A small network was shown many inputs. Here are its activations along a few directions, one row for each input.
Each table varies a few parts of the input and shows all the possible inputs, shuffled.
Descriptions start from the smaller parts, as in this example, which fits no table here: one of 8 places around a ring, together with either a single point or one of 9 places along a line or (one of 3 separate values, together with one of 6 places along a line).
Shared parts are said once, and a part with two or three values counts as separate values.
In the rows, 128 means zero.

A family of inputs:
row 1: 193	133	73	208	60	130	178	77	133	181	202	120	138	99	184	141	105
row 2: 112	125	222	51	125	110	65	135	60	117	160	103	75	181	70	111	169
row 3: 161	172	87	97	128	139	161	85	189	142	59	185	91	166	167	149	122
row 4: 89	98	120	109	79	160	181	96	150	83	43	144	186	113	143	85	81
row 5: 135	106	124	244	150	96	124	156	125	175	241	110	140	93	145	173	120
row 6: 90	183	193	164	151	87	113	197	185	162	220	122	136	51	139	152	165
row 7: 68	48	70	167	162	157	155	146	56	80	176	97	176	123	76	104	134
row 8: 202	121	23	150	117	100	199	122	144	126	136	146	92	196	151	138	126
row 9: 35	120	141	112	168	150	136	224	121	76	125	111	150	57	81	87	113
row 10: 159	188	107	33	149	106	124	151	169	130	75	172	127	102	120	159	135
row 11: 159	165	162	212	64	95	125	79	194	184	96	171	162	81	158	139	102
row 12: 142	121	238	52	123	138	80	128	68	121	88	101	95	169	114	114	170
row 13: 103	177	103	136	211	73	78	204	134	120	111	162	65	96	83	171	158
row 14: 107	183	171	103	130	121	83	76	171	204	138	136	169	43	177	169	136
row 15: 145	108	25	135	187	122	151	180	87	160	166	135	80	155	118	172	146
row 16: 111	73	37	163	104	186	194	87	101	86	127	92	154	152	144	78	70
row 17: 159	100	187	65	67	155	47	85	90	107	91	120	102	215	141	119	126
row 18: 196	65	188	141	115	155	103	57	110	101	117	73	82	249	125	102	153
row 19: 66	146	159	89	141	151	133	147	147	78	62	135	210	91	95	69	101
What do these inputs look like to the network?
> either one of 4 places along a line or (one of 3 separate values, together with one of 5 places around a ring)
Which of the alternatives is row 16?
> one of 3 separate values, together with one of 5 places around a ring
Which other rows does row 1 become when the choice among 3 separate values takes its other values? List them by row number.
> row 8, row 16

A family of inputs:
row 20: 85	53	53	190	129	160	192	108	139	102	141	107	194	110	164	134	105
row 21: 135	114	210	97	95	113	64	103	127	146	135	88	72	162	148	151	161
row 22: 87	138	63	177	159	125	123	187	124	142	207	93	187	73	117	151	148
row 23: 139	116	139	59	149	133	120	165	56	59	84	107	49	249	88	93	139
row 24: 95	137	223	27	150	132	40	185	79	81	130	94	117	112	94	97	128
row 25: 80	133	183	54	130	174	133	104	68	57	44	109	127	180	117	62	118
row 26: 63	186	190	17	187	129	87	204	122	68	79	131	104	115	93	72	133
row 27: 121	132	87	192	85	135	199	90	157	154	136	157	159	120	115	117	83
row 28: 98	89	185	42	118	158	103	121	45	64	41	115	143	155	151	54	102
row 29: 117	102	206	58	142	141	52	165	59	79	137	96	53	169	112	72	120
row 30: 128	91	90	163	69	169	180	80	144	166	129	156	149	69	170	132	92
row 31: 135	129	88	175	87	123	114	134	136	208	211	123	84	121	129	147	105
row 32: 105	182	199	68	153	113	102	142	184	125	67	146	114	65	117	146	175
row 33: 130	103	181	119	89	131	116	74	139	108	50	113	151	159	129	87	123
row 34: 79	95	45	207	151	144	193	88	106	95	144	102	179	108	149	118	117
row 35: 126	180	92	140	140	101	157	169	173	161	139	194	137	7	118	171	118
row 36: 157	142	121	155	86	152	153	57	177	129	106	142	146	181	163	124	98
row 37: 214	134	60	141	115	116	134	107	141	150	133	143	83	228	139	152	132
row 38: 132	71	5	193	166	114	172	136	84	113	187	120	117	152	126	160	158
row 39: 126	120	187	110	83	135	138	63	170	98	61	97	152	174	109	119	124
row 40: 167	103	41	172	111	134	160	105	125	172	164	164	64	145	113	175	125
row 41: 173	105	145	94	115	86	122	107	118	126	86	116	87	215	109	160	169
row 42: 115	153	222	89	132	109	48	143	127	157	106	116	131	102	118	132	167
row 43: 148	192	159	127	184	112	141	158	199	158	123	187	137	70	138	128	140
row 44: 171	183	155	134	139	117	102	149	158	179	150	152	167	113	129	151	131
row 45: 217	151	138	169	109	90	114	131	125	157	174	133	114	159	144	140	115
row 46: 107	80	78	206	166	135	141	145	101	142	231	86	117	101	140	144	147
row 47: 151	150	126	164	105	116	139	175	153	182	190	153	142	27	111	160	123
row 48: 186	117	120	153	92	146	151	67	146	136	92	151	181	153	167	125	94
row 49: 53	156	47	150	202	98	150	178	158	123	164	151	181	45	124	164	149
What do these inputs look like to the network?
> one of 5 places along a line, together with either one of 2 separate values or one of 4 places along a line
The inputs of row 33 and row 30 match in every part but the place on the line of 5. If row 42 is changed in the same way as row 33 into row 30, which row does it become?
> row 47
Which other rows does row 49 become when the place on the line of 4 takes its other values? List them by row number.
> row 22, row 38, row 46
Which other rows does row 39 become when the choice among 2 separate values takes its other values? List them by row number.
> row 33
Which other rows does row 43 become when the place on the line of 5 takes its other values? List them by row number.
> row 26, row 32, row 35, row 49

A family of inputs:
row 50: 87	164	81	120	176	112	149	164	164	131	118	172	155	49	111	139	140
row 51: 182	135	147	194	94	108	103	106	152	197	177	131	139	122	153	150	134
row 52: 87	97	96	169	104	150	174	111	140	122	118	129	197	87	165	119	99
row 53: 90	123	31	168	165	134	177	147	128	121	140	147	148	74	133	130	121
row 54: 176	138	93	163	127	87	126	172	142	206	194	146	86	108	124	182	150
row 55: 143	118	131	93	123	138	156	85	116	82	64	127	100	193	115	99	107
row 56: 176	56	108	157	89	128	166	69	74	102	106	117	115	209	137	128	122
row 57: 68	110	138	99	193	130	113	191	91	72	165	89	104	157	110	143	155
row 58: 93	135	206	64	145	141	66	166	104	84	135	99	111	131	122	94	128
row 59: 147	187	112	109	152	105	92	178	186	188	147	171	114	92	120	163	165
row 60: 103	155	235	47	119	146	55	155	90	106	104	100	126	124	123	79	124
row 61: 83	159	138	130	111	141	144	121	170	132	98	139	189	65	114	108	106
row 62: 159	72	114	128	109	135	164	82	96	92	85	119	129	197	153	111	131
row 63: 133	86	88	223	91	146	171	79	118	162	180	98	155	107	146	125	106
row 64: 79	123	181	83	162	128	89	171	95	72	155	95	108	137	110	125	136
row 65: 138	108	26	210	144	135	174	129	108	147	204	130	111	107	114	142	119
row 66: 136	174	181	127	98	115	89	121	189	185	128	157	152	97	125	149	135
row 67: 189	152	179	80	107	139	106	94	137	116	66	145	87	193	124	133	125
row 68: 163	143	147	67	123	113	118	92	132	116	48	121	105	183	132	112	130
What do these inputs look like to the network?
> either one of 4 places along a line or one of 5 places along a line or (one of 2 separate values, together with one of 5 places around a ring)
Start at row 60 and move only the place on the line of 4, one step at a time. The first step leads to row 58. Which rows follow, in order?
> row 64, row 57
Which other rows does row 54 become when the choice among 2 separate values takes its other values? List them by row number.
> row 51
